These are the activations of a small neural network, seen along a few directions. Each row is one input.
Each table varies a few parts of the input and shows all the possible inputs, shuffled.
A made-up example of a description, with smaller parts first: one of 8 places around a ring, together with either a single point or one of 9 places around a ring or (one of 3 separate values, together with one of 4 places along a line).
Shared parts are said once, and a part with two or three values counts as separate values.
In the rows, 128 means zero.

Other details of the inputs shift rows strongly along two fixed directions, in all tables alike. That doesn't count.

Rows:
x1: [131 136 129 132 133 122 122 128 125 129 134 123 129]
x2: [131 136 128 132 135 123 124 127 125 130 137 124 130]
x3: [129 139 129 129 130 124 123 125 124 127 134 124 124]
x4: [128 140 132 128 124 129 117 126 128 128 127 124 126]
x5: [122 138 126 128 124 127 119 121 125 131 134 128 126]
x6: [131 136 129 132 134 122 122 128 125 129 135 123 129]
x7: [127  93 120 121 119 139 160 126 131 115 105 115 132]
x8: [122 137 127 129 123 126 118 121 125 130 132 128 126]
x9: [129 139 130 130 129 123 122 125 124 126 132 124 124]
x10: [127 141 129 127 127 131 121 124 127 130 132 125 126]
x11: [121 138 124 127 125 128 121 120 125 133 136 128 127]
x12: [129 139 128 129 130 124 124 124 124 127 135 124 124]
x13: [131 136 129 135 136 122 122 126 127 136 133 126 135]
x14: [127 141 130 127 126 130 119 125 128 129 131 125 126]
x15: [132 135 131 136 134 121 120 128 127 134 129 126 135]
x16: [123 137 127 129 122 126 116 122 126 129 131 127 126]
x17: [132 135 131 133 132 121 120 129 126 127 132 123 129]
x18: [122 138 125 128 124 127 120 120 125 132 134 128 127]
x19: [129  91 118 125 127 139 163 126 133 126 108 118 144]
x20: [128 139 128 129 130 124 125 124 124 127 135 124 124]
x21: [131 136 129 132 134 123 123 127 125 130 136 123 130]
x22: [127 141 129 127 127 130 120 125 128 130 131 125 126]
x23: [121  92 117 120 112 142 155 122 132 119 104 118 135]
x24: [131 136 130 133 133 122 120 129 126 128 133 123 129]
x25: [129  90 119 126 126 139 162 127 133 125 106 117 144]
x26: [132  99 147 111 141 128 132 188 147 127 142 222  94]
x27: [132 135 131 136 134 121 119 128 127 133 129 126 134]
x28: [132 135 130 136 134 121 121 128 127 134 130 126 135]
x29: [128 141 130 128 126 130 119 125 128 129 130 125 126]
x30: [121 138 125 128 124 127 120 120 125 132 135 128 127]
x31: [130  90 121 124 122 138 158 130 132 117 105 114 137]
x32: [128 140 131 128 125 129 117 126 128 128 128 124 126]
x33: [133 135 132 137 133 121 118 129 127 132 127 125 134]
x34: [132 136 130 135 135 122 121 127 127 135 131 126 135]
x35: [130  90 121 127 124 138 158 129 134 123 102 117 143]
x36: [125  96 118 117 119 148 162 124 134 121 108 117 135]
x37: [127 105 145 104 137 137 134 183 149 131 144 226  92]
x38: [129 138 130 130 128 123 121 126 124 125 131 124 123]
x39: [130 138 131 130 128 123 120 126 124 124 130 124 123]
x40: [128 139 128 129 131 125 125 124 124 128 136 124 124]
x41: [122 138 126 128 123 127 118 121 125 131 133 128 126]
x42: [131 136 130 133 133 122 121 128 125 128 134 123 129]
x43: [127  94 119 120 120 140 162 125 130 116 107 116 132]
x44: [128 140 131 128 125 129 118 126 128 129 129 125 126]
x45: [123 137 127 129 122 126 117 122 125 130 131 128 126]
Description of these inputs: one of 5 places along a line, together with one of 9 places along a line.
- The inputs of x19 and x27 match in every part but the place on the line of 9. If x40 is changed in the same way as x19 into x27, which row does it become? => x38
- The inputs of x39 and x20 match in every part but the place on the line of 9. If x33 is changed in the same way as x39 into x20, which row does it become? => x13
- A walk changes only the place on the line of 5. It starts at x18 and steps to x10. List the rest of the walk in order. => x12, x6, x25
- A walk changes only the place on the line of 5. It starts at x16 and steps to x32. List the rest of the walk in order. => x7, x26, x35
